Each row below holds a small network's activations on one input, seen along a few directions.
In each table, some parts of the input vary, and every possible input appears once, in random order.
A made-up example of a description, with smaller parts first: one of 8 places around a ring, together with either a single point or one of 9 places around a ring or (one of 3 separate values, together with one of 6 places along a line).
Shared parts are said once, and a part with two or three values counts as separate values.
In the rows, zero is written as 128.

Other details of the inputs vary at random and push rows far along three fixed directions, the same in every table; ignore that.

Table:
row 1: [154 124 127 141 137 124  96 101 134 159 120  93 158]
row 2: [160 125 124 131  65 159 147 134  86 128 137 131 140]
row 3: [ 93 152 120 138 166 125 132 132 174 137  90 111 133]
row 4: [171 113 124 133  68 150 130 122  79 136 135 132 143]
row 5: [168 130 128 126  86 141 149 108  93 118 150 134 120]
row 6: [145 132 134 116 124 115  86 117 129 169 114 104 156]
row 7: [100 170 125 124 127 157 210 149 148  91 128 137 121]
row 8: [155 128 126 122 129 113  90 116 135 169 115 110 158]
row 9: [ 90 160 124 133 162 132 127 132 177 138  91 100 137]
row 10: [165 135 124 111  91 131 135 123  97 138 144 138 133]
row 11: [143 108 133 145 120 133  90 118 129 167 101 108 156]
row 12: [159 130 124 122 132 118  84 118 135 164 111 111 155]
row 13: [ 85  74 138 141 180  79  90 120 147 105 159 130  91]
row 14: [141 131 133 126 132 136  84 100 129 161 112  98 146]
row 15: [ 92 157 125 122 163 119 131 155 171 126  96 122 134]
row 16: [166 138 128 132  95 150 163 112  98 118 153 129 135]
row 17: [111 164 120 145 115 169 206 170 147 106 105 148 130]
row 18: [102 185 117 113 121 142 215 178 143  74 130 162 110]
row 19: [169 122 118 131  66 153 140 130  80 132 134 132 147]
row 20: [ 94  89 132 123 131 101 160 131 105  51 194 176  55]
row 21: [ 97 138 132 140 167 125 134 134 171 132 115 102 142]
row 22: [171 131 125 109  90 135 135 121  85 133 149 146 122]
row 23: [109  49 131 113 152  70  96 125  83  71 201 198  46]
row 24: [104  33 141 144 178  56  60 101 119 102 184 149  75]
row 25: [132  56 130 138 120 101  53 115  98 144 146 122 130]
row 26: [146 125 136 128 136 133  92  97 129 165 109 107 152]
row 27: [ 92 155 126 129 171 134 141 141 173 135  88 122 131]
row 28: [ 72 110 130 119 185  89 110 152 155 104 128 150  92]
row 29: [158 132 137 114  94 150 139 107  86 118 155 138 121]
row 30: [100 130 131 137 169 121 126 123 167 140 104 113 140]
row 31: [158 129 128 135  69 164 151 132  94 125 135 132 135]
row 32: [116 147 118 115 123 130 177 155 128  87 138 166 102]
row 33: [147 134 135 116 130 120  84 118 125 169 111 105 150]
row 34: [108 159 120 128 127 145 186 144 136  98 126 153 104]
row 35: [162 148 127 129  95 151 155 116 102 120 151 117 137]
row 36: [141 110 135 147 121 144  85 122 132 166 110 103 154]
row 37: [ 94 161 130 124 166 141 136 139 173 139  87 109 137]
row 38: [ 91 150 128 123 160 107 137 155 172 129 108 126 136]
Description of these inputs: one of 2 separate values, together with either one of 4 places along a line or one of 6 places around a ring or one of 9 places around a ring.
The inputs of row 28 and row 23 match in every part but the choice among 2 separate values. If row 15 is changed in the same way as row 28 into row 23, which row does it become? -> row 32
Change only the place on the ring of 9 in row 21. List by row number the other rows that result. -> row 7, row 9, row 13, row 14, row 20, row 29, row 35, row 37

Table:
row 39: [146 182 122 113  93 163 155 120 112 131 112 108 133]
row 40: [148  74 127 154 115 136  80 109 106 165 108 127 149]
row 41: [141 175 130 116 108 179 159 118 115 130 125 114 132]
row 42: [ 74 134 123 144 113 144 178 160 129  78 123 146 111]
row 43: [ 81 127 121 136 193 101 140 125 179 115 113 125 121]
row 44: [136 145 135 105 109 127 173 128 108 116 155 152 119]
row 45: [ 77 169 121 115 145 142 202 146 154  93 127 146 113]
row 46: [138 142 134 147  81 179 151 132 108 124 120 114 150]
row 47: [ 74 107 129 174 163 135 122 144 174 120 106 115 133]
row 48: [146 138 131 129 151 131  78 107 143 164  97 113 132]
row 49: [137 150 135 106 112 128 161 143 107 115 152 148 133]
row 50: [101  62 130 129 106 124 154 149  77  68 167 191  75]
row 51: [146  78 146 165 114 132  88 110 129 170 126  98 159]
row 52: [154 120 133 125 149 100 100 100 137 167 124 115 149]
row 53: [153 180 126 101  94 154 154 128 116 137 110 134 142]
row 54: [130 117 124 132 149 105 119 129 134 107 154 115 128]
row 55: [142 119 132 138  67 159 160 151 103 138 120 126 152]
row 56: [ 67 171 127 109 153 148 188 169 159  85 116 167  81]
row 57: [146 103 131 115 109 118  85  81  79 120 171 120 109]
row 58: [155  98 143 107 115 110  93  86  79 134 163 147 118]
row 59: [172  96 135 120 119  96  96 102  85 132 175 144 129]
row 60: [152 163 140 106 113 165 157 120 110 142 118 137 138]
row 61: [ 97  73 119 132 110 128 146 172  98  77 144 178  88]
row 62: [147 142 133 138 152 137  90 107 137 162  96  99 132]
row 63: [121  38 115 155 126 112  82 139  92 116 149 170  99]
row 64: [135 101 126 170 116 132  77 106 120 156 105 100 156]
row 65: [ 88 173 123 144 201 145 127 132 213 157  60  77 154]
row 66: [148 118 128 130 149 113 111 100 142 161 129 103 150]
row 67: [133 150 130 100 106 125 163 140 112 110 150 158 110]
row 68: [155 177 124 112  89 153 162 129 115 135 125 108 135]
row 69: [ 83 174 125 113 140 139 211 176 159  87 132 143 125]
row 70: [ 95 132 134 171 156 149 129 134 199 149  83  78 166]
row 71: [ 88  54 133 169 151  94  98 140 148 140 128 132 123]
row 72: [144 140 139 142  77 176 159 125 121 128 127 102 156]
row 73: [128 103 134 103 113  96 101 136  89  88 183 159  94]
row 74: [145 124 144 144  78 163 157 139 116 139 128 113 155]
row 75: [ 79 125 119 132 192  77 104 159 185 109 125 132 113]
row 76: [154  56 118 156  94 116  82 132  94 158 134 134 141]
row 77: [150  95 146 115 121 133  90  84  78 135 169 139 110]
row 78: [ 93  94 131 130 169 116 154 120 129  74 170 173  75]
row 79: [149 139 121 127 141 113  71  99 146 165  95 101 143]
row 80: [158 174 130 113  92 149 150 141 110 126 128 110 146]
row 81: [150 126 138 126 158 129 102  99 139 161 106 123 143]
row 82: [106 142 129 103 120 115 173 164 109  75 166 181  95]
row 83: [ 83 122 127 131 204  85 123 123 185 127 104 136 122]
row 84: [157 184 122 102  83 153 156 138 122 136 120 118 143]
row 85: [157 164 136 100 104 165 142 126 107 140 119 143 130]
row 86: [100 170 120 143 192 108 120 142 211 164  66  77 150]
row 87: [133  74 118 129  83 119 117 155  82  96 156 162 105]
row 88: [157 118 128 122 141  94  84 104 132 164 128 121 141]
row 89: [153  98 117 132  66 147 135 157  91 137 121 135 145]
row 90: [147 139 121 136 146 128  96  91 144 156 105  80 150]
row 91: [ 73 131 119 139 200  96 142 141 199 114 116 107 117]
row 92: [155 123 128 125 143  97  75 119 129 159 131 119 151]
row 93: [149 177 131 117 101 174 150 124 108 141 110 114 129]
row 94: [150 144 124 136 147 120  83  98 143 166  92  86 142]
row 95: [148 174 122 112  92 158 168 120 120 132 133 101 144]
row 96: [ 99 100 126 119 163  77 130 129 131  79 159 185  72]
row 97: [145 190 118 105  86 161 155 129 120 128 109 124 134]
row 98: [ 93  41 115 158 150  79  69 151 128 118 141 156 102]
row 99: [ 84 170 122 116 141 135 194 169 158  78 138 131 119]
row 100: [128  98 122 123 147  79  92 118 129 115 160 144  92]
row 101: [ 89 125 127 133 187  98 138 148 177 117 126 124 135]
row 102: [175  97 139 116 121 119  85  94  87 131 153 159 106]
row 103: [159 136 127 135 138 110  86 117 133 153 121  93 148]
row 104: [149 172 129 111  95 159 175 124 119 141 128 113 154]
The inputs of row 92 and row 82 match in every part but one. If row 59 is changed in the same way as row 92 into row 82, which row does it become? -> row 49
The inputs of row 94 and row 39 match in every part but one. If row 63 is changed in the same way as row 94 into row 39, which row does it become? -> row 61
What is each input in this table made of? -> one of 2 separate values, together with either one of 9 places around a ring or (one of 4 places along a line, together with one of 6 places around a ring)
A walk changes only the place on the line of 4. It starts at row 54 and steps to row 91. List the rest of the walk in order. -> row 90, row 65
Change only the place on the ring of 6 in row 84. List by row number the other rows that result. -> row 44, row 67, row 68, row 95, row 104

Table:
row 105: [ 97 184 129 136  92 190 252 184 131  67 127 159 116]
row 106: [176  95 144 134  68 146 125 119  69 119 175 132 132]
row 107: [131 129 128 101 128 117  82 145 138 160  95 134 144]
row 108: [200  81 133 137  81 131 114  96  57 126 178 158 119]
row 109: [131  81 125 129  81 133 147 123  58  71 180 171  84]
row 110: [161 246 123 104  94 205 219 133 147 168  72  91 183]
row 111: [139 107 121 148 134 117 109 124 146 156 106 108 146]
row 112: [ 99 134 123 126 178 104 129 140 155  92 147 135 102]
row 113: [127 111 124 145 135 134 100 117 139 153  96 115 140]
row 114: [ 85 132 132 114 182  96 153 132 164 103 140 144 115]
row 115: [ 92 132 129 119 173  95 143 131 158  99 145 141 107]
row 116: [131 115 129 146 146 141 100 116 137 159 100 125 142]
row 117: [ 87 117 137 115 170 100 130 123 141 100 147 146  83]
row 118: [136 143 132 121 154 133  90 111 140 146 117  99 128]
row 119: [126 107 122 144 128 119 105 131 139 151 109  97 153]
row 120: [184 152 131 113  75 146 122  88  80 136 146 122 122]
row 121: [138 146 128 127 144 106  99 105 146 147 120 104 141]
row 122: [ 63 105 124 140 140 123 153 156 143  86 138 152 100]
row 123: [136 135 120 112 134 100  86 154 130 164 102 128 148]
row 124: [121 108 125 146 123 124 103 133 145 157 120  99 155]
What is each input in this table made of? -> one of 2 separate values, together with either a single point or one of 4 places along a line or one of 5 places along a line
The inputs of row 115 and row 117 match in every part but the choice among 2 separate values. If row 111 is changed in the same way as row 115 into row 117, which row does it become? -> row 113
Change only the choice among 2 separate values in row 121. List by row number the other rows that result. -> row 120
